Each row below holds a small network's activations on one input, seen along a few directions.
In each table, some parts of the input vary, and every possible input appears once, in random order.
Descriptions start from the smaller parts, as in this example, which fits no table here: values(2) and (point or line(9) or (ring(5) and line(6))).
Shared parts are said once, and a part with two or three values counts as separate values.
In the rows, 128 means zero.

Other details of the inputs vary at random and push rows far along two fixed directions, the same in every table; ignore that.

Table:
R1: [169  77 127 151  94 121 144 188 119 119 210]
R2: [ 26 136  11 122 115 166  54 122  96  79 121]
R3: [ 87 116  78 161  89 167 106 159 108 118 168]
R4: [116 145 197 106 193 114 161 117 110 150  95]
R5: [181  69 142 171  79 126 159 163 130 136 205]
R6: [161 123 215 114 145 113 197  94 131 178 119]
R7: [139 129 186  87 182 106 181 101 119 138 112]
R8: [163 127 221 102 174  92 194 115 131 175 119]
R9: [178  80 136 110  65 128 163 173 109 117 216]
R10: [193 143 179 159 170  65 156 112 193 145  86]
R11: [ 85 119  66 137  98 142 102 166 109 123 169]
R12: [ 64 150 115 103 185 113  97  95 107 138  64]
R13: [162 117 210 141 164  92 188  99 149 195 112]
R14: [ 74 188  96  82 162 144  47  75 126 107  15]
R15: [154 121 207 143 198  87 174 136 142 170 121]
R16: [122 132 175 104 160 122 173  70 122 148  92]
R17: [ 67 200  85 121 185 123  63  81 147 111  19]
R18: [106 111  91 112  92 161 112 168  84  85 175]
R19: [ 11 184  89  92 165 178 100  70  95 119  54]
R20: [124 124 160 115 192  93 159 109 133 147 104]
R21: [ 21 153  33 120  85 208  68 135  75  81 131]
R22: [ 88 158  19 129  69 162  29 135 128  73 107]
R23: [169  72 117 158  53 127 148 153 129 140 203]
R24: [169  88 131 166  88 127 177 183 150 149 224]
R25: [221  98 122 178  58  96 130 175 176 122 180]
R26: [151 163 154 135 172 109  96 107 157 125  54]
R27: [111 119 114 135  91 165 137 172 103 119 189]
R28: [109 105  88 119  86 160 109 150  87  88 171]
R29: [ 16 160  26 111  93 202  82 141  88  89 143]
R30: [127 141 186 100 184 110 184 109 125 150 112]
R31: [234 129 215 121 160  81 178 108 180 151 107]
R32: [ 53 157 111  83 177 139 112  68  96 113  64]
R33: [113 107  87 154  83 155 141 150 128 129 183]
R34: [133 118 169 119 177  82 139  87 130 160  91]
R35: [156 130  68 124  55 150  72 154 136  91 149]
R36: [224 104 125 176  68 113 126 187 166 110 191]
R37: [170  87 141 175  90 131 161 194 140 147 222]
R38: [170 160 172 123 180  87 130  88 177 136  58]
R39: [ 89 117  67 140 112 146 118 169 121 113 173]
R40: [180 156 170 139 162  78 120 101 173 152  69]
R41: [169 121 216 143 177  83 188 118 157 200 125]
R42: [106  99  75 150  97 146  92 159 107  99 169]
R43: [188 108 101 132  55 158  94 177 138  81 175]
R44: [ 83 166 164 100 177 131 142  93 115 166  80]
R45: [185  75 153 143  61 142 173 157 114 125 212]
R46: [ 68 189  89 147 181 120  51 101 143 107  20]
R47: [ 63 193  86  83 172 154  55  75 129  92  19]
R48: [174 109 209  98 157  89 180  89 124 159 115]
R49: [168  83 136 125  54 141 162 137 115 132 194]
R50: [147 130  60 137  62 165  67 170 131  76 154]
R51: [ 90 139 141 130 182 116 138  70 131 153  68]
Each input here is: values(3) and (line(5) or (values(2) and ring(6))).
- The inputs of R9 and R7 match in every part but the values(3) part. If R25 is changed in the same way as R9 into R7, which row does it become? => R10
- The inputs of R33 and R13 match in every part but the values(3) part. If R16 is changed in the same way as R33 into R13, which row does it become? => R49
- Which other rows does R22 become when the values(3) part takes its other values? List them by row number. => R26, R38
- Which other rows does R1 become when the ring(6) part takes its other values? List them by row number. => R3, R5, R15, R37, R42
- Which other rows does R45 become when the ring(6) part takes its other values? List them by row number. => R4, R18, R21, R27, R28
- Which other rows does R42 become when the values(3) part takes its other values? List them by row number. => R2, R34

Table:
R52: [193 125 211  83 144 108 163 102 131 128 111]
R53: [ 83  99  91 137  78 164 145 162  86 117 195]
R54: [126 128  94  82  78 168  96 138 103  78 144]
R55: [ 53 188  97 103 215 120  81  89 129 117  24]
R56: [ 54 173 105 120 185 119  69  50 117 136  17]
R57: [ 91  93  92 139 121 157 123 181  82 100 198]
R58: [144 122  76 171  49 167  95 164 148 107 173]
R59: [ 79 112  81 126  67 171 147 145  95 135 198]
R60: [189 105 188 127 171  65 164 130 157 155 127]
R61: [199 113 200 153 144  80 164 140 162 169 127]
R62: [134 132  92  86  77 169 100 142  97  80 140]
R63: [ 50 204 115 122 207 132  68 102 135 138  21]
R64: [  4 173 117  88 179 157 128  38  99 167  48]
R65: [187 107 187 134 161  70 155 129 147 167 128]
R66: [138 114  62 147  74 150 108 145 140  89 159]
R67: [209 129 199 152 146  90 180 120 177 151 127]
R68: [200 136 202 140 171  76 175 150 169 152 135]
R69: [ 87  98  90 138 105 161 134 181  87 109 200]
R70: [204 111 196 164 121  98 164 109 168 170 121]
R71: [133  99  66 147  66 136 100 144 132  93 167]
- What is each input in this table made of? => values(3) or line(5) or (values(2) and ring(6))
- What sort of input is R60? => values(2) and ring(6)
- Which other rows does R66 become when the values(2) part takes its other values? List them by row number. => R55

Table:
R72: [ 88 153 187 139 223 119 147 114 126 161  70]
R73: [157 177 162 135 184  81 106 106 192 179  39]
R74: [ 24 149  40 144  90 193  72 167  83  95 146]
R75: [ 55 149  46  93  85 182  72 145  88  88 149]
R76: [118 133 182 101 199  96 126  95 104 149  75]
R77: [164 191 168 151 195  82 117  97 173 131  49]
R78: [114 148 178  87 195 102 136  97 113 148  77]
R79: [237  77 161 123  79 106 180 179 152 110 208]
R80: [190  60 151 153  96 115 208 161 151 156 244]
R81: [134 166 171  85 185 115 144  85 147 126  63]
R82: [ 57 142  43 111  73 193  64 133  79  97 136]
R83: [186  74 165 158  67 101 212 172 130 155 226]
R84: [106 149 185 108 167 128 132  57 119 168  59]
R85: [ 86 145  37 116  70 187  72 129 106  70 122]
R86: [ 85 146 166 131 224 121 153  94 131 168  78]
R87: [109 116  23 179  81 131  27 151 143  82 126]
R88: [238  76 170 149  47 131 180 140 160 124 198]
R89: [ 97 122  48 114  93 154  69 151 101  66 133]
R90: [187  61 149 157  79  93 214 159 133 157 235]
- What is each input in this table made of? => values(3) or ring(6) or (values(2) and line(5))
